A small network was shown many inputs. Here are its activations along a few directions, one row for each input.
Each table varies a few parts of the input and shows all the possible inputs, shuffled.
A made-up example of a description, with smaller parts first: one of 4 places along a line, together with either a single point or one of 9 places around a ring or (one of 2 separate values, together with one of 5 places around a ring).
Shared parts are said once, and a part with two or three values counts as separate values.
In the rows, zero is written as 128.

Other details of the inputs shift rows strongly along two fixed directions, in all tables alike. That doesn't count.

Table:
r1: [101 110 168 142 126 102 101 100 153 164 152 117 108 113 154]
r2: [139 143 114 116 141 146 154 152 112  94 117 143 144 119 114]
r3: [146 154  92 132 123 143 159 151 114 127 122 161 139 155 130]
r4: [102 117 157 143 140 131 115 108 140 129 131 124 136 108 139]
r5: [115 126 166 123 159 134 139 133 121  53 125 128 168  65  96]
r6: [115 118 165 118 158 131 132 116 129  69 123 129 157  73 113]
r7: [110 120 163 134 141 123 131 112 149 123 141 126 124  95 124]
r8: [152 133  89 125 108 131 129 144 107 163 112 135 111 161 140]
r9: [152 139 100 122 111 130 141 130 114 156 127 133 111 155 139]
r10: [149 150  80 118 126 143 152 154 102 106 109 142 134 143 128]
r11: [126 145 121 115 164 147 148 147 107  47  94 151 178  94 103]
r12: [125 113 161 124 136 122 129 127 138 119 136 112 125  94 127]
r13: [137 129 104 118 126 153 125 152 104 107 117 136 146 122 119]
r14: [166 120 105 134  84 104 125 134 131 218 145 104  83 169 160]
r15: [134 156  93 129 137 163 138 150 102 101 110 164 153 142 125]
r16: [140 144  88 119 139 153 145 154  92  99 101 141 155 136 121]
r17: [123 113 147 123 106 104 107 108 162 167 146  96 103 165 125]
r18: [145 131  97 123 107 117 124 140 112 172 131 123 105 157 148]
r19: [127 118 154 141 114 107 118 106 144 173 152 107  99 118 132]
r20: [125 148 107 130 133 144 147 137 120 102 119 150 136 132 133]
r21: [159 148  82 124 118 134 152 150 112 147 122 144 127 159 129]
r22: [125 131 144 139 122 120 131 116 137 145 143 127 117 117 124]
r23: [123 104 164 135 133 102 117 109 153 148 145 107 122  96 134]
r24: [130 146 107 121 153 156 131 143 103  80 107 151 163 114 111]
r25: [143 144  74 129 108 153 130 146 107 157 124 149 121 163 133]
r26: [142 144 100 106 118 137 140 150 124 107 117 126 140 176 105]
r27: [112 109 173 140 121 111 114  92 156 160 151 119 107 112 151]
r28: [110 108 170 122 148 110 121 118 151  78 139 109 140 114 100]
r29: [110 108 152 137 137 119 109 103 136 143 132 109 128 104 136]
r30: [145 148  93 115 128 135 152 154 116  93 122 140 136 180 101]
r31: [113 112 166 127 148 118 118 119 136  92 117 114 146  77 121]
r32: [123 149 105 123 147 146 152 140 114  72 111 154 153 115 116]
r33: [120 118 140 145 111 116 109 110 142 181 135 126  97 142 154]
r34: [146 139  92 113 123 135 139 158  95 120 115 135 135 143 132]
r35: [108 112 169 134 145 109 110  99 150 127 128 113 128  90 131]
r36: [133 151  84 128 125 167 137 153 104 116 118 163 145 150 126]
r37: [117 102 144 139 113 119  91 103 146 186 151 106 100 120 145]
r38: [ 96 117 171 120 144 121 118 108 161  86 134 117 149 119  99]
r39: [118 124 131 133 122 112 117 116 133 159 140 125 112 130 144]
r40: [101 125 152 124 167 131 132 116 134  58 121 133 157  71 113]
r41: [120 134 121 129 141 139 133 129 118 105 110 151 142 120 119]
r42: [135 115 131 129 115 114 120 125 134 146 132 106 107 121 145]
r43: [144 166  93 130 123 155 164 154 101 109 120 163 141 151 116]
r44: [145 135 101 140  94 112 125 122 133 204 128 123  89 169 155]
r45: [112 107 165 133 148 123  96 109 141 118 131 112 137  82 128]
r46: [149 132 113 114 122 137 144 140 107 115 119 130 133 131 129]
r47: [160 134  81 123  99 133 132 154  99 167 110 131 108 170 144]
r48: [115 115 165 145 118 113 120 105 159 176 155 117  94 123 149]
r49: [126 114 125 128 122 135 108 127 126 144 132 122 125 118 130]
r50: [100 116 170 127 125 115 112 106 168 123 144 113 129 142 117]
r51: [132 129 129 108 121 129 130 142 134  99 122 112 143 153 106]
r52: [123 109 153 130 136 126 100 121 133 125 129 109 134  95 132]
r53: [111 101 163 138 127 106  97  97 149 165 136 110 105 108 143]
r54: [146 139 102 127 108 131 143 126 118 158 129 139 111 155 140]
r55: [100 123 160 133 164 140 112 113 134  80 122 138 160  76 114]
r56: [113 144 134 120 162 146 153 147 126  30 119 156 171 136  87]
r57: [159 149  82 124 107 136 150 150 113 171 129 137 100 173 138]
r58: [125 117 131 130 117 106 109 115 134 175 142 114 103 134 148]
r59: [159 135  79 127 101 138 133 153  98 167 115 119 116 169 146]
r60: [113 112 165 140 138 108 123 104 156 137 144 123 127  96 129]
r61: [131 121 114 143 103 120 115 115 131 199 136 112  96 155 155]
r62: [118 104 168 124 135 105 118 123 152  98 142  98 127 125 109]
r63: [144 153  91 136 110 135 142 141 116 158 116 149 117 169 146]
r64: [136 145 124 123 139 139 149 144 109  88 122 139 150 109 106]
r65: [103 104 178 136 134  98 112 102 168 119 154 106 116 128 113]
Each input here is: one of 5 places along a line, together with either one of 2 separate values or one of 11 places along a line.
The inputs of r26 and r51 match in every part but the place on the line of 5. If r28 is changed in the same way as r26 into r51, which row does it become? -> r62
The inputs of r9 and r54 match in every part but the place on the line of 5. If r30 is changed in the same way as r9 into r54, which row does it become? -> r65
Change only the choice among 2 separate values in r56. List by row number the other rows that result. -> r50
Change only the place on the line of 5 in r37. List by row number the other rows that result. -> r13, r25, r36, r49

Table:
r66: [173 152  95 110 109 154 167 162  91 120 115 131 132 117 125]
r67: [111 119 127 146 108  91  99  77 151 215 162 126  71 147 147]
r68: [ 93 114 171 143 166 134 112 137 125  71 124 144 159  60 121]
r69: [ 91 104 170 149 122 131  99 105 167 138 153 105 107 132 125]
r70: [185 178  40 122  73 170 182 181  77 178 115 163  99 181 153]
r71: [ 80 123 152 135 162 125 112  93 163 102 135 145 158  92 112]
r72: [133 152  84 109 164 178 161 172  82  39  74 182 174 115 120]
r73: [137  96 127 124  88  79  90 106 142 214 166  79  56 168 152]
r74: [132 112 183 112 143 120 132 114 135  98 129  93 145  33 105]
r75: [118 114 161 152 134 123 119 105 140 179 169 124 109  84 154]
r76: [173 158  51 113  69 168 137 175  94 165 117 149 124 252 129]
r77: [152 108 151 141  71 109 118 109 145 224 162  92  65 117 174]
r78: [176 158  53 118 119 172 176 188  66 114 124 161 145 149 127]
r79: [166 153  59  93 157 172 166 186  66  38  64 164 179 132 109]
r80: [ 97 141 194 143 167  94 173  89 176  73 139 152 147  90  96]
r81: [107 135 176 141 154 140 144  91 140 101 129 151 154  28 116]
r82: [ 93 109 171 134 152 149 112 119 150  45 135 117 159  99  93]
r83: [107 113 161 167 137 104  93  95 147 177 141 134 117  84 142]
r84: [179 149  30  96  89 129 137 175 104 169 115 116 116 220 121]
r85: [140 138  96 107 161 166 150 163  89  35  80 164 175 106 120]
r86: [ 88 105 153 129 130 119 102 115 163 132 150 117 121 125 139]
r87: [143 153  87 123 156 166 149 189  74  35  95 173 184 111 106]
r88: [183 198  50 129  91 125 211 169 114 162 126 173  92 248 137]
r89: [ 94 112 174 133 177 134 110 100 143  83 111 143 151  55 138]
r90: [163 181  19 119  96 148 153 163  81 170 127 172  92 229 143]
r91: [104 102 188 115 138 136  95 115 149  86 132 107 164 116  95]
r92: [143  95 146 147 102  90  85 127 136 206 148  86  85 127 155]
r93: [160 171  56 138 131 168 175 154  78 142 122 183 148 134 122]
r94: [116 118 132 154  99  97  92  87 143 233 128 104  76 153 200]
r95: [ 94  98 170 110 161 118 103 118 157  62 136 104 164  85 105]
r96: [137  86 157 116 135  95  95 107 142 153 114  81 112  90 137]
r97: [181 185  75  90 145 129 223 189  96  28  91 155 169 176  69]
r98: [142 120 116 143 103 132 135 139 117 202 160 125  91 134 160]
r99: [141 148  87 122  84 163 129 157 113 168 123 148 121 224 131]
r100: [ 96 127 169 149 174 134 110 125 129  77 126 153 163  58 123]
r101: [ 91 109 168 125 164 124 112 110 125  57  98 119 169  70 142]
r102: [106 135 184 136 154 145 140 105 140  90 136 143 148  35 128]
r103: [ 91 107 155 128 133 109 106 107 142 128 155 122 100 117 134]
r104: [150  94 147 138 103 103 112 120 133 215 171  82  84 113 154]
r105: [ 80 129 156 141 176 126 119  85 129  82  91 148 174  63 134]
r106: [ 79 122 180 148 160 144 106  97 166  82 143 128 146  97 105]
r107: [104  96 159 125 126  98  96 102 146 131 161 105  97 117 135]
r108: [132 114 123 103 132  99 112 123 122 119 135  98 116 127 103]
r109: [146 113 132 128 133 107 105 146 116 136 120 102 132 102 116]
r110: [144 105 130 131  92 108  93 115 155 189 146  67  89 170 115]
r111: [122 119 197 121 150  82 163 115 168  68 144 107 133 108 102]
r112: [125 162  81 144 128 164 142 128 124 122 117 163 142 169  99]
r113: [141 114 170 141  91  66 150 109 178 180 168  97  66 172 149]
r114: [135 165  73 120 173 174 163 145  86  57  68 199 184 106 110]
r115: [136 103 135 139  91 117  95 116 156 184 153  77  85 175 129]
r116: [ 92 118 175 146 126 128  94  79 167 165 142 135 137 133 116]
r117: [109 105 140 146 100  99  95  99 140 209 124  98  83 145 193]
r118: [164 150  83  96 106 157 132 167  99 114 100 129 162 197  86]
r119: [ 95 127 204 132 159  98 171 116 171  55 143 135 137  99 106]
r120: [134 138  80 110 122 147 135 161 117  93 123 142 147 167 123]
r121: [134 126 109 117 133 124 125 134 101 111  89 112 144 131 147]
r122: [145 162  82 128  91 162 128 145 117 179 125 158 122 225 134]
r123: [139  93 135 129  95  74  86  97 138 224 117  57  82 143 171]
r124: [119 133 104 134 108 122 110 120 152 188 150 130 100 175 155]
r125: [138 119 144 110 169 137 145 145 103  69 128 115 174  52  89]
What do these inputs look like to the network? -> one of 6 places along a line, together with either a single point or one of 4 places along a line or one of 5 places along a line
The inputs of r106 and r112 match in every part but the place on the line of 6. If r100 is changed in the same way as r106 into r112, which row does it become? -> r83
Start at r97 and move only the place on the line of 6, one step at a time. The first step leads to r111. Which rows follow, in order? -> r113, r119, r88, r80
Change only the place on the line of 5 in r96. List by row number the other rows that result. -> r74, r109, r123, r125
Change only the place on the line of 4 in r82. List by row number the other rows that result. -> r76, r107, r120
